A small network was shown many inputs. Here are its activations along a few directions, one row for each input.
Each table varies a few parts of the input and shows all the possible inputs, shuffled.
A made-up example of a description, with smaller parts first: one of 4 places along a line, together with either a single point or one of 11 places along a line or (one of 2 separate values, together with one of 8 places around a ring).
Shared parts are said once, and a part with two or three values counts as separate values.
In the rows, 128 means zero.

A family of inputs:
row 1: [124  80 227 144 130 188 153 122 198 188 117 202 147 126]
row 2: [126  97 110 136 106 123 133 129  93 143 153 113 120 124]
row 3: [136 185 114 117 153 113 113 126 151  89  95 127 130 129]
row 4: [145 168 138 126 160 122 115 117 148 114 111 161 123 129]
row 5: [136 175 120 121 150 124 110 115 150  96  98 135 117 127]
row 6: [143 169 132 123 148 125 112 113 150 110 106 160 115 120]
row 7: [118 105  99 133 108 121 131 132  93 128 145  90 120 130]
row 8: [119 114  94 129 109 111 133 145  92 122 142  82 133 134]
row 9: [120 109 105 128 104 119 133 131  93 136 154 104 125 126]
row 10: [116 119  93 120 115 107 130 148  95 121 144  78 135 135]
row 11: [127  95 115 139 117 120 136 132  91 146 159 114 125 135]
row 12: [138 179 128 115 147 120 112 115 148 102 107 150 122 120]
row 13: [110   6 203 153  88 190 172 136 136 208 163 153 147 131]
row 14: [133 191 114 107 158 108 109 132 154  89  97 124 132 128]
Describe the family of inputs behind these rows.
> one of 2 separate values, together with either a single point or one of 6 places along a line
Changing only the choice among 2 separate values turns row 13 into row 1. The same change can be made to row 7. Which row results?
> row 5
Start at row 4 and move only the place on the line of 6, one step at a time. The first step leads to row 6. Which rows follow, in order?
> row 12, row 5, row 3, row 14

A family of inputs:
row 15: [104  92 151 115 107 131 150 163 115 179 172 126 159 136]
row 16: [110  64 137 134  68 156 151 137  99 158 162 110 134 127]
row 17: [152 238  94  99 184  83  76 137 149  77  87 141 116 138]
row 18: [131  70 161 164 105 181 144 111 134 161 118 175 116 110]
row 19: [101  75 133 146  99 151 142 131 114 138 123  67 138 144]
row 20: [123  76 186 135  88 169 147 116 154 156 131 161 134 116]
row 21: [129  63 141 143 121 140 140 116  82 182 194 150 115 142]
row 22: [152 238  90  97 191  82 105 126 138  65  89 149 117 129]
row 23: [116  61 124 149  82 156 136 100  81 172 179 128  93 119]
row 24: [142 218  49 110 134  89  91 120 111  37 112  79 119 113]
row 25: [122  92 181 150 148 145 143 138 159 152 118 128 153 158]
row 26: [135 223  68 107 173  58  85 139 113  65 112 102 115 142]
row 27: [103  74 113 131  95 153 150 147 124 147 137  82 137 122]
row 28: [120 102 182 116 119 138 147 146 154 181 149 163 167 119]
row 29: [150 243  93 112 161 109  97 101 163  54  75 123 102 115]
row 30: [113  87 162 128 117 171 143 128 179 143 108 132 135 116]
row 31: [135  78 185 136 117 145 156 137 140 172 154 172 159 134]
row 32: [138 224  76 102 175  58  99 136 104  57 115 104 111 133]
row 33: [104 101 181 116  89 166 141 127 165 165 125 157 144 104]
row 34: [138  75 171 148 132 150 137 102 123 184 173 190 115 132]
row 35: [122  74 134 128 135 127 154 159 127 159 149  98 158 139]
row 36: [143  73 171 170 136 145 145 133 130 180 145 173 120 126]
row 37: [ 97  85 131 118  70 144 143 145 115 170 154 103 141 112]
row 38: [125  89 162 130 146 146 152 149 164 159 130 144 160 134]
row 39: [155 226  71 113 175  60  96 127 113  63 119  91 131 127]
row 40: [113  88 170 146 115 174 145 114 166 134  90 129 145 140]
row 41: [137  60 135 164 124 137 153 143  85 178 162 138 130 133]
row 42: [129  65 153 134 105 131 160 148 101 171 173 131 157 142]
row 43: [133 213  51  97 136  82  97 122  99  35 101  90 104 116]
row 44: [126  73 173 148 103 173 129  81 137 168 150 179  90 114]
row 45: [135 214  50 103 131  82  72 129 112  52  98  80 103 123]
row 46: [121  77 147 144 135 131 150 148 118 150 135  89 159 162]
row 47: [136 234  93 105 159  96  82 104 162  55  64 130  94 123]
row 48: [158 243  84 114 185  76  99 114 148  79  92 142 133 131]
row 49: [122  56 115 161  85 163 145 130  81 163 149 119 115 116]
row 50: [139 241  90  97 163 108 105 106 151  52  66 136  89 121]
Changing only one part turns row 38 into row 35. The same change can be made to row 34. Which row results?
> row 21
Describe the family of inputs behind these rows.
> one of 4 places along a line, together with either one of 3 separate values or one of 6 places along a line
Which other rows does row 16 become when the place on the line of 4 takes its other values? List them by row number.
> row 20, row 31, row 42
Which other rows does row 50 become when the choice among 3 separate values takes its other values? List them by row number.
> row 29, row 47
Which other rows does row 40 become when the place on the line of 6 takes its other values? List them by row number.
> row 18, row 20, row 30, row 33, row 44
Start at row 23 and move only the place on the line of 6, one step at a time. The first step leads to row 49. Which rows follow, in order?
> row 16, row 37, row 27, row 19
